These are the activations of a small neural network, seen along a few directions. Each row is one input.
In each table, some parts of the input vary, and every possible input appears once, in random order.
A made-up example of a description, with smaller parts first: one of 2 separate values, together with either a single point or one of 9 places around a ring or (one of 5 places around a ring, together with one of 6 places along a line).
Shared parts are said once, and a part with two or three values counts as separate values.
(in the rows, 128 means zero)

Other details of the inputs vary at random and push rows far along two fixed directions, the same in every table; ignore that.

Rows:
R1: [124 142 112 161 121  97 107 144 116 101 124 127 104 134 107 156]
R2: [142 131 112 103 151 185 132 115 160 174 118  86 154 179 158 157]
R3: [129 147  96 175 131 107 105 138 121 106 127 107  96 170 115 188]
R4: [157 148 118 150 153 109 131 137 113 118 129 163 116 123 114 136]
R5: [106  95 158  66  68 134 137 145 136 129 114 136 158  68 134  51]
R6: [103 105 133 102 112 150 124 124 141 144 112 105 150 127 141  98]
R7: [121 132 106 166 134 100 110 141 112 107 126 139 109 124 109 143]
R8: [134 151 127 146 157 138 121 118 144 155 139 116 134 150 136 160]
R9: [125 133 141  95 160 169 133 117 155 171 142  97 178 161 143 140]
R10: [102  91 155  76  73 149 144 119 129 128 114 124 152  76 133  57]
R11: [172 130 150 159 146  89 144 125 110 105 137 184  83 107 111 108]
R12: [153 150 126 156 175 107 128 135 114 122 154 153 126 144 108 159]
R13: [127 138 137 103 157 156 131 126 145 164 146 119 172 145 134 132]
R14: [129 116 124 155 101 104 136 127  99  90 129 144  94 109 109 126]
R15: [160 140 133 145 150 105 140 135 110 112 125 167 108 119 115 123]
R16: [124 123 127 158 121  82 120 147 100  92 123 174 102  84  96 103]
R17: [120 116 109 141 105 145 126 117 122 124 128 101 117 145 132 154]
R18: [146 116 140 145  99  78 131 140  99  78 116 170  86 103 101  92]
R19: [153 145 146 130 143  77 144 128 107 102 134 196 105  92 110 103]
R20: [159 162  92 180 177 124 122 131 125 127 133 123 100 181 123 206]
R21: [124 145  82 196 153 114 103 132 120 114 130 104  95 182 119 205]
R22: [105  87 154  70  70 146 144 122 126 128 116 133 155  65 131  42]
R23: [112 114 124 128  98 135 128 125 118 119 127 115 124 115 126 127]
R24: [137 110 149 137  86  72 138 154  95  77 123 175  95  76 105  87]
R25: [154 153 118 157 158 109 130 135 116 118 128 153 112 134 115 153]
R26: [144 160 123 170 158 108 120 131 124 132 146 153 114 127 116 157]
R27: [121 124 123 157 125  96 119 137 110 101 120 149 107 110 108 120]
R28: [116 121 106 152 128 148 120 116 123 124 128  99 117 154 143 157]
R29: [106 122 112 107 100 149 113 142 146 145 125  86 154 138 144 145]
R30: [ 98 110 127 113 114 162 125 116 133 139 122  95 145 128 151 118]
R31: [101 123 120  99 107 162 111 128 154 153 115  71 156 157 146 137]
R32: [127 141 137  92 147 147 137 111 152 159 130 114 148 147 150 137]
R33: [116 152 122  96 155 164 126 107 165 176 131  89 162 169 158 168]
R34: [ 98 136  99 151 133 148 106 129 128 133 133  99 134 135 135 167]
R35: [163 145 118 164 184 121 129 128 123 125 153 133 110 176 116 187]
R36: [106  86 159  82  90 152 149 111 129 125 112 126 144  91 148  45]
R37: [111 135 106 140 111 131 109 144 136 129 129  91 131 150 133 178]
R38: [136 111 127 155 120  98 128 131 107  96 117 155  95 120 112 109]
R39: [146 134 141 131 149 136 137 115 143 147 136 128 123 140 137 127]
R40: [150 152 128 164 156 105 124 128 121 128 143 156 112 124 117 144]
R41: [129 129 141  94 162 172 135 117 155 172 143  95 173 167 146 141]
R42: [ 99  99 142  90 100 154 132 120 131 133 118 119 156  90 145  68]
R43: [105  98 161  62  76 135 132 138 139 132 107 136 159  72 126  36]
R44: [127 132 120 146 112  93 113 147 112  98 123 144 108 111 105 122]
R45: [139 133 134  90 147 153 141 106 155 158 127 115 139 155 153 135]
R46: [128 156 127 115 149 127 129 121 139 147 136 139 139 132 134 145]
R47: [141 141 138 137 152 135 129 119 140 150 139 126 129 140 137 139]
R48: [140 124 144 102 162 159 143 117 149 156 142 110 155 161 138 131]
R49: [141 117 136 151  94  75 136 150  99  77 125 163  87 101 107 112]
R50: [110 120 103 111 104 173 114 129 156 159 122  56 151 182 161 176]
R51: [ 97 110 127  97  89 158 126 126 135 141 124 106 154  99 133 106]
R52: [137 111 174  54 121 136 165 107 147 143 117 152 144  99 145  51]
R53: [158 140 139 140 138  91 142 143 102 103 126 198 111  85 102  94]
R54: [102 130 109 149 130 144 113 122 126 126 129  99 130 138 138 157]
Description of these inputs: one of 6 places along a line, together with either one of 4 separate values or one of 5 places around a ring.
Q: The inputs of R8 and R26 match in every part but the place on the line of 6. If R25 is changed in the same way as R8 into R26, which row does it become?
A: R53
Q: Which other rows does R24 become when the place on the ring of 5 takes its other values? List them by row number.
A: R6, R23, R30, R31
Q: A walk changes only the place on the ring of 5. It starts at R43 and steps to R5. List the rest of the walk in order.
A: R51, R34, R16
Q: A walk changes only the place on the line of 6. It starts at R45 and steps to R52. List the rest of the walk in order.
A: R32, R33, R19, R46

Rows:
R55: [122 146 138  42 135 175 127 129 188 198 127  79 201 166 161 137]
R56: [145  86 186  39 107 158 173 107 152 154 112 146 158 103 151  24]
R57: [121 135 105 190 126  93 108 141  95  90 139 141  91 119  96 160]
R58: [146 133 125 183 163  96 136 119  94  97 144 179  91 105 106 129]
R59: [165 150 128 155 161 106 131 131 127 121 139 143 101 160 123 164]
R60: [142 146 130 175 163  84 125 134  99 103 143 182 102 101 100 132]
R61: [159 182  86 170 181 123 106 140 141 146 144 103 120 207 123 242]
R62: [120 117 130 155 103  93 124 135  98  90 128 159 105  81 105 107]
R63: [ 83  96 139  37  68 191 127 126 171 173 102  67 191 118 169  76]
R64: [176 103 181 118 125  90 177 112  99  88 123 205  82  85 113  47]
R65: [120 136 104 144 104 104 111 150 122 110 118 117 109 130 119 160]
R66: [131 175 115 173 169  81 113 149 108 112 151 172 118 111  95 171]
R67: [116 146  74 197 147 135  97 141 121 118 141  77 108 190 126 237]
R68: [114 119 127 125  87 112 119 140 116 107 117 142 118  93 120 105]
R69: [ 94 102 118  81 101 195 119 113 169 167 108  43 168 175 165 134]
R70: [128  99 158 111 134 151 157  93 117 129 129 150 130  90 141  59]
R71: [ 76  93 142  50  75 198 130 114 168 177 111  67 194 111 167  73]
R72: [155 174  91 173 184 120 107 135 142 146 146 102 114 210 128 239]
R73: [141 151 119 190 170 101 122 129 102 108 147 164  98 121 109 154]
R74: [146 124 166 125 130  83 150 138  95  96 129 215 120  47  95  45]
R75: [122  74 171  81  70 117 154 128 111  97 107 159 128  68 124  15]
R76: [ 93 127  82 102 115 210 103 111 181 189 111   6 168 225 179 205]
Q: What do these inputs look like to the network?
A: either one of 10 places along a line or (one of 2 separate values, together with one of 6 places along a line)
Q: Which other rows does R60 become when the choice among 2 separate values takes its other values? List them by row number.
A: R72
Q: List by row number the other inputs of the same sort as R71.
A: R57, R62, R63, R65, R67, R68, R69, R75, R76
